A small network was shown many inputs. Here are its activations along a few directions, one row for each input.
Each table varies a few parts of the input and shows all the possible inputs, shuffled.
Descriptions start from the smaller parts, as in this example, which fits no table here: line(6) and (point or line(9) or (values(3) and ring(5))).
Shared parts are said once, and a part with two or three values counts as separate values.

Other details of the inputs vary at random and push rows far along two fixed directions, the same in every table; ignore that.

Table:
R1: [-31 -17  12 -22  -5  21 -22   0  -6 -12  -6  81]
R2: [ -5 -25  -5  10  28 -36  23  -4  12 -22  -8 -48]
R3: [-4  1 -7  2  1  9 -5  3 -1  3  8 -8]
R4: [-34 -29   3   6  13   4 -18   8  14 -30   8  59]
R5: [ 21  15   9 -11 -26  10  -2  -1 -24  25  -8   9]
R6: [-16 -15   8  26  22 -22   5  10  21 -16   0 -31]
R7: [-18  -3  10  13  26 -12   4   4  13 -20   1 -12]
R8: [ 23  11  -5 -10 -17   3   9  -2 -22  29  -2 -22]
R9: [ 25  23  -8  -5  -5  -9  14  -9 -13  12  -6 -49]
R10: [-20 -16  -2  13  29  -4  -1   4  22 -20  12 -26]
R11: [-17 -11  12  15  19 -11   2   4   9  -6   1  -2]
R12: [ 32  15  -8 -28 -51  24  -8  -8 -16  23  -6  46]
R13: [-19  -5  -1   3  13   7  -2   0   0  -5   9   3]
R14: [ -9   7  -1  11  21 -12  11  -4  11 -13   0 -29]
R15: [  1  -4  -3   8   2  -1   2   5   2   8   5 -17]
R16: [-24  -5  17   2  16  12 -20  10  14 -22   5  38]
R17: [ 19  10   1 -11 -24  27  -9   1 -14  26   3  25]
R18: [ 8  1  8  5 -9  7 -2  3  2  8 -4  4]
R19: [ 36  12  -9 -24 -45  22 -10  -8 -19  22  -3  48]
R20: [ 49  18 -25  -5 -26 -29  39 -15 -11  28 -15 -63]
R21: [-20   8   6  -2   3  18 -24   2   3  -9   6  40]
R22: [-16   5   9  -3   8  19 -21   0   9 -12   6  35]
R23: [ 20  20   3  -9 -14   2   2  -2 -17  12  -8  -9]
R24: [-12   2   6  10  13  -7  -4   8  11 -15   1  -8]
R25: [-2 -1  1  1  2  6  1  2 -7 12  5  6]
R26: [ -9  -9  -6   8  25 -20  11  -2   6  -8   5 -59]
R27: [-20 -25  -3  12  26 -20  12   0  14 -23   2   4]
R28: [ 43  18 -22 -14 -44  -8  14  -8 -13  26 -10 -18]
Each input here is: line(4) and (values(2) or ring(5)).
Question: Changing only the line(4) part turns R24 into R16. The same change can be made to R15. Which row results?
Answer: R17
Question: Which other rows agree with R14 in the line(4) part? List them by row number.
Answer: R7, R11, R13, R20, R25, R27

Table:
R29: [  7  -4   3   3   6 -31  24  -3   0  -5 -14 -23]
R30: [ 11 -18 -26   9   9 -33  24  -6  28 -18   1 -52]
R31: [  0  16  -6  14  15   2  -3   2   6  -1  10 -44]
R32: [ 24  21   7 -19 -31  15   2  -6 -34  36 -12  25]
R33: [ 25  22   3 -11 -16   0  15  -6 -30  33 -13 -21]
R34: [-35 -41   2   6  30 -22   7   4  19 -31   1  12]
R35: [-20   3  18  -2  15   8  -3   1 -21   9   0  10]
R36: [-24 -17  15  -6   6  -2  -7   0   3 -20  -9  64]
R37: [-33 -16   8  23  32  -4 -12  12  37 -37  11  13]
R38: [-43 -42   8  12  41 -14   4   6  16 -26   8   1]
R39: [ 34  23   3  10  -7 -18  15   1  -1  13  -6 -65]
R40: [ 10 -27 -18   7  14 -46  34  -6  15 -15  -8 -55]
R41: [ 42  27 -15  -3 -31  -1   9  -5  -2  14  -4 -22]
R42: [ 12  10 -20   0   1   5   7  -7  -8  18  12 -50]
R43: [-36 -18  24   0  13   6 -14   6   0 -14  -4  62]
R44: [ -1   5  11  -2 -10   5 -12   2  10 -17  -7  40]
R45: [ -4 -12 -14  -9  -9   8  -5  -1   8  -9   6  24]
R46: [ 26  38  10 -13 -32  31 -17  -1 -25  32  -5  21]
R47: [ 47  17 -20 -17 -30  -7  24 -14 -34  44  -7 -54]
R48: [-46  -7  24  21  49   1 -19  10  19 -29   9 -11]
R49: [ -9  -9  -6   0  15 -10  12  -3 -13  12   4 -42]
R50: [ 25  14 -14 -20 -39  31 -10  -6 -22  31   6  28]
R51: [-38  -5  13   6  18  29 -34  12  14 -21  17  54]
R52: [ 22  12 -14 -22 -46  33 -16  -5 -21  26   2  50]
R53: [  8   9  10  16   7 -15   5   5  14  -7  -6 -32]
R54: [-41 -43   6  11  35 -18   4   7  18 -29   5   8]
R55: [  2   1  -6  26  25 -22  12   6  26 -14   5 -63]
R56: [  1  17  15 -13 -26  28 -27   3  -6   0  -7  72]
R57: [ 27  14 -21 -11 -21  12   4  -7 -15  29   5 -26]
R58: [  8  12  -3 -13 -31  27 -23  -1   0  -5   0  74]
Question: Describe the family of inputs behind these rows.
Answer: ring(5) and line(6)
Question: Changing only the line(6) part turns R55 into R41. The same change can be made to R50. Which row results?
Answer: R45

Table:
R59: [ -3   9   6   6   0  10 -10   4   5  -2   4   8]
R60: [ 13  18   3  -9 -26  30 -20   4  -9  17   3  34]
R61: [ 4  5 -8  0 -6  3 -5  0  7 -6  2  1]
R62: [-16 -15   0  15  39 -34  21  -1   9 -18  -4 -59]
R63: [-5 -3 -5 -5  3  3 -2 -4  0 -3  1 12]
R64: [ 29  25   2  -5 -18   1   8  -6 -18  25 -10 -23]
R65: [ 18   7   2 -20 -32   8  -5  -5 -12   5 -14  48]
R66: [-11 -11   1  -4   3   3   0   1 -10   9   2   5]
R67: [-10 -21   3  -8 -12  10  -9   2   3  -3   1  50]
R68: [ 37  32  -4  -3 -24   2   9  -4  -8  23  -7 -30]
R69: [-50 -21  14  -8  13  33 -30   3   5 -21  12  95]
R70: [ 3 12  5  6 -1  7 -7  2  4  2  1  0]
R71: [ 14   1   0 -13 -24   1  -3  -2  -8   3 -10  35]
R72: [ 35  19 -18 -11 -17 -11  17 -11 -14  18  -8 -40]
R73: [ -7   0  -4   1   1   4 -10   0  11 -16   4  14]
R74: [ -4 -10  -8  19  19 -19  11   3  27 -20   8 -48]
R75: [-16 -13   8  20  37 -23  13   4  16 -14   1 -51]
R76: [-2  2 -6  2 -4  8 -8  1  6 -6  7 11]
R77: [-11 -20  -9  14  34 -28  20   0  21 -19   7 -58]
R78: [-11  -7   3  -3   4   2   0   0 -12   8   1   6]
R79: [-47 -24  19   8  36   7 -17  11  12 -23   9  29]
R80: [-42 -24   9   4  31   4 -13   6  15 -26  10  30]
R81: [ 24  13  -8  -7 -13  -6  14  -5 -24  24  -6 -28]
R82: [-3  3 -7  2 -4  6 -8  1  7 -7  5 11]
R83: [-42 -35  12  27  54 -22   4  12  29 -32  10 -38]
R84: [ 23  13  -7  -8 -15  -5  13  -5 -25  27  -5 -26]
R85: [ 24  21   2  -5 -16   3   6  -6 -18  24  -8 -23]
R86: [  4 -12  -2   2  -9  -9   8   3   4   1  -3  10]
R87: [ 18   4  -2 -15 -30   9  -5  -2 -14  12  -8  49]
R88: [ 32  33  -1  -2 -23   3   6  -5  -8  17  -8 -23]
Question: Changing only one part turns R69 into R80. The same change can be made to R78. Which row results?
Answer: R84
Question: Describe the family of inputs behind these rows.
Answer: line(5) and (point or ring(5))
Question: Change only the line(5) part in R59. List by row number the other rows that result.
Answer: R60, R68, R70, R88
Question: Start at R60 and move only the ring(5) part, one step at a time. The first step leads to R74. Which rows follow, in order?
Answer: R77, R66, R83
